These are the activations of a small neural network, seen along a few directions. Each row is one input.
In each table, some parts of the input vary, and every possible input appears once, in random order.
Descriptions start from the smaller parts, as in this example, which fits no table here: one of 8 places around a ring, together with either a single point or (one of 2 separate values, together with one of 4 places along a line) or one of 11 places along a line.
Shared parts are said once, and a part with two or three values counts as separate values.

Table:
x1: 297, 681, 135, 487, -330, -469, -93, -327, 233, -375, -381, 314
x2: 370, -371, -229, 16, -232, -570, -91, -840, 132, -471, -669, 192
x3: -442, 251, -215, 338, -310, 216, 77, 352, -116, -322, 78, -224
x4: 190, -474, -435, -432, -125, -168, 219, -167, -98, 103, -43, -67
x5: -422, -445, -316, 134, -180, 204, 147, 255, -133, -498, -157, -413
x6: 78, -148, -316, -280, -115, 40, 168, 103, 230, 344, -142, 103
x7: 270, 288, 457, -136, 212, 241, -220, 5, 249, -38, 478, -152
x8: 406, 491, 366, -170, 318, 104, 79, 60, -170, 10, 70, -95
x9: -533, 109, -167, 389, -304, 335, -175, 360, 231, -437, 464, -247
x10: 175, 214, 601, -47, -54, 531, -341, -76, 40, -37, 399, 27
x11: 309, 412, 516, -79, 36, 375, -45, -54, -396, 49, -59, 68
x12: 196, -386, -335, -407, 143, -130, 53, -365, -177, 214, -152, -301
x13: -3, 571, 206, -181, 104, -23, -100, -29, -151, 90, -101, -229
x14: 134, 471, -58, 33, 18, -24, 24, -28, -94, 333, 99, -248
x15: -370, -236, -357, 156, 268, -129, 232, 165, 74, 166, -46, 265
x16: 41, -262, -50, -605, 215, -117, -66, -344, -233, -14, -365, -314
x17: 267, -79, 433, -358, 173, 552, -43, -68, -140, 168, -385, 169
x18: -56, 74, 92, -438, 266, 116, -102, -74, 117, 204, -428, -153
x19: -237, 155, 99, 386, -25, -81, -73, 411, -411, -217, 7, 224
x20: -433, 32, -199, 367, 41, -161, -89, 132, 159, 84, 583, 131
x21: -521, -163, -259, 223, -164, 374, 102, 420, 152, -293, -208, -194
x22: 187, 384, 154, 557, -308, -251, -399, -392, 681, -444, 129, 213
x23: 95, -633, -148, -158, -77, -321, 431, -136, -218, 192, 36, 136
x24: 267, 8, -54, 286, -149, -334, -129, -508, 540, -157, -783, 318
x25: 131, 315, -212, -62, -243, -92, 176, 103, -41, 236, 175, 12
x26: -128, 366, 258, -137, 43, 120, -397, -51, 279, 2, 358, -266
x27: -311, -269, 50, 257, 128, 67, -36, 486, -161, -168, -272, 269
x28: -15, -327, -33, 25, -47, -126, 384, 116, 96, 416, -47, 296
x29: -304, 191, -302, 288, 102, -250, 197, 145, -177, 112, 232, 207
x30: -234, -529, 0, 154, 75, -106, -1, 330, -447, -363, -241, 54
x31: -81, -17, 161, 306, -266, -154, 74, 101, 204, 275, 628, 122
x32: 41, 141, 64, 232, -197, -237, 366, 124, -162, 311, 257, 198
x33: 361, -400, 272, -545, 137, 308, 15, -347, -483, -76, -306, 35
x34: -276, -516, -424, 36, 220, -310, 253, -14, -215, -14, 4, 55
x35: -388, 2, 195, 472, -107, 13, -379, 439, -57, -257, 382, 151
x36: 19, 158, -137, 1, -299, 19, -116, 86, 333, 166, 573, -46
x37: 451, -310, 85, -591, 434, 16, 105, -269, -253, -120, -169, -121
x38: 372, -7, 266, -394, 474, 239, 48, 19, 89, 126, -265, -25
x39: 16, 289, 9, 86, -46, 89, -265, -53, 316, 249, 515, -301
x40: 82, -31, -178, -211, 171, 96, 8, -70, 176, 452, -246, -162
Changing only one part turns x37 into x38. The same change can be made to x5. Which row results? -> x21
Changing only one part turns x31 into x32. The same change can be made to x26. Which row results? -> x13
Describe the family of inputs behind these rows. -> one of 4 places along a line, together with either a single point or one of 9 places along a line
Change only the place on the line of 4 in x20. List by row number the other rows that result. -> x15, x29, x34

Table:
x41: 80, -568, -294, -459, 191, -216, 125, -84, -160, 249, 41, -113
x42: -720, -51, -514, 483, -293, -215, 166, 444, 339, 72, 648, 42
x43: -95, -127, 7, 331, -156, -126, -50, -215, -274, -420, -48, 204
x44: 259, 330, 145, 61, 145, -37, -113, -215, 309, 43, -251, 280
x45: 422, 419, 85, -79, -131, 97, -114, -323, 427, 14, -49, 18
x46: -103, -293, -452, -275, 284, -29, 284, -23, -110, 88, -140, -301
x47: 356, -244, 150, -117, -16, -138, 296, -237, -190, 330, -161, 303
x48: 53, 22, 279, -31, -95, 396, -194, 178, 141, -365, 144, -199
x49: -230, 598, 28, 510, -351, 158, -185, 400, 340, 139, 935, -169
x50: -290, -641, -248, 14, -24, 83, 62, 225, 121, -368, -136, -92
x51: -117, 110, 221, 237, 101, 54, -381, -209, 17, -313, 64, 70
x52: -244, 107, 198, -116, 182, 385, -150, 284, -208, 141, -227, -28
x53: -82, -147, -396, 98, -173, -497, -29, -170, 218, -138, -391, -102
x54: -51, -343, 152, 217, -55, 114, 147, 353, -238, -447, -176, 187
x55: 279, -307, 45, -334, 164, -211, 222, -5, -495, 207, 38, 144
x56: 171, 323, 50, -352, 192, 281, 75, -59, -51, 47, 120, -404
x57: 100, 7, -100, -114, 256, 5, 402, 54, -456, 47, -165, -37
x58: 50, 188, 151, 88, -206, 173, -370, -313, 109, -325, 281, -207
x59: 200, -65, 249, -424, 373, -50, -82, -19, -221, 256, 110, 39
x60: 426, 108, 286, -346, -70, 144, -6, -348, 195, 331, 127, -60
x61: -191, -132, -19, -9, -73, 231, 194, 313, -516, 64, -346, 73
x62: 56, 383, 199, 177, 30, -276, -257, -99, 152, -142, -298, 55
x63: 175, -520, -209, -246, 9, -160, 206, -307, 136, 392, -155, 41
x64: -92, -79, 363, 113, 208, 282, -194, 309, 45, -332, -62, 61
x65: 60, 169, -4, 268, -226, -489, 41, -81, -117, -221, -415, 183
x66: -106, 197, 115, -268, -101, 513, -145, 154, -98, 92, -19, -293
x67: 125, -197, -440, 0, -60, -251, 115, -285, 357, 60, -345, 151
x68: 288, 104, -72, 159, -89, -223, 197, -221, 32, -23, -359, 425
x69: 31, 232, 116, -213, 463, 165, 71, 53, -149, 105, -84, -155
x70: 322, 23, 179, -540, 111, 59, -82, -131, -133, 208, 303, -194
x71: 299, 6, 363, -219, 207, 31, 4, -245, 88, 367, -59, 184
x72: -288, -457, -389, 136, -118, -152, -102, -288, 75, -324, -25, -83
x73: -450, 517, 127, 674, -48, 28, -186, 531, 215, 177, 766, 124
x74: -487, 304, -109, 769, -344, -186, 194, 601, -62, 56, 694, 293
x75: 216, 462, 141, 19, -264, -133, -254, -211, 273, -174, -73, -228
x76: -425, -438, -403, -211, -20, 194, 91, 187, -111, 105, -284, -214
Changing only one part turns x62 into x75. The same change can be made to x44. Which row results? -> x45
Describe the family of inputs behind these rows. -> one of 4 places along a line, together with either a single point or one of 8 places around a ring
Change only the place on the ring of 8 in x41. List by row number the other rows that result. -> x46, x50, x53, x63, x67, x72, x76
Change only the place on the line of 4 in x51. List by row number the other rows that result. -> x43, x58, x72
Which other rows agree with x57 in the place on the line of 4? List them by row number. -> x43, x47, x54, x55, x61, x65, x68, x74

Table:
x77: -293, 306, -11, 389, -182, 150, -169, 189, 263, -117, 453, -77
x78: -555, -902, -739, 141, -61, -309, 436, 279, -264, -86, -252, 90
x79: -202, 364, 100, 497, -96, -57, -62, 293, 143, -118, 381, 116
x80: -303, 325, -41, 321, -234, 56, -202, 227, 212, -156, 461, -217
x81: -218, 431, 87, 475, -236, -25, -63, 281, -38, -61, 438, 106
x82: -245, 310, 174, 442, -199, 89, -156, 273, 196, -4, 337, 104
x83: 333, -76, 87, -684, 355, 243, 185, -101, -242, 385, -315, -179
x84: 592, -303, 11, -440, 59, -188, 119, -588, 17, 24, -559, 88
x85: 219, -358, 255, -607, 365, 349, 35, -40, -432, 35, -220, -160
x86: 384, -155, 10, -269, 123, -208, -30, -536, -44, -189, -827, 83
x87: 529, -247, 18, -636, 278, -178, 114, -537, -90, 375, -282, -8
x88: -241, 306, 49, 372, -172, 79, -208, 261, 279, -88, 385, 54
Describe the family of inputs behind these rows. -> either a single point or one of 5 places along a line or one of 6 places along a line
List by row number the other inputs of the same sort as x82. -> x77, x79, x80, x81, x88

Table:
x89: -572, -755, -412, 32, 49, -13, 27, 188, -280, -401, -312, -155
x90: -181, 434, 208, -70, -1, 484, -181, 466, 98, 190, 515, -263
x91: -324, -557, -347, 224, 22, -133, 428, 405, -377, -224, -253, 230
x92: 35, 468, 369, 351, -68, -188, -301, 73, 104, -116, 536, 100
x93: 618, -440, 272, -645, 225, 137, -10, -500, 96, 175, -362, 71
x94: -88, 474, 351, 173, 17, 378, -105, 238, 14, 121, 640, -133
x95: 680, 28, 160, -673, 84, 24, 63, -567, -357, 47, -439, -178
x96: -289, -358, -715, 123, -155, -413, 243, -31, 254, 87, 207, -106
x97: 20, 500, 173, 365, -250, 32, -229, -8, 422, -259, -173, -3
x98: -16, 522, 172, 422, -175, 48, -320, -108, 296, -233, 187, 150
x99: 449, -13, 122, -636, 555, -86, 100, -374, -180, 400, -582, 11
x100: -334, -303, -352, 333, -303, -271, 284, 220, -89, 213, 34, 276
Describe the family of inputs behind these rows. -> either one of 3 separate values or one of 4 places along a line or one of 5 places along a line
List by row number the other inputs of the same sort as x99. -> x93, x95
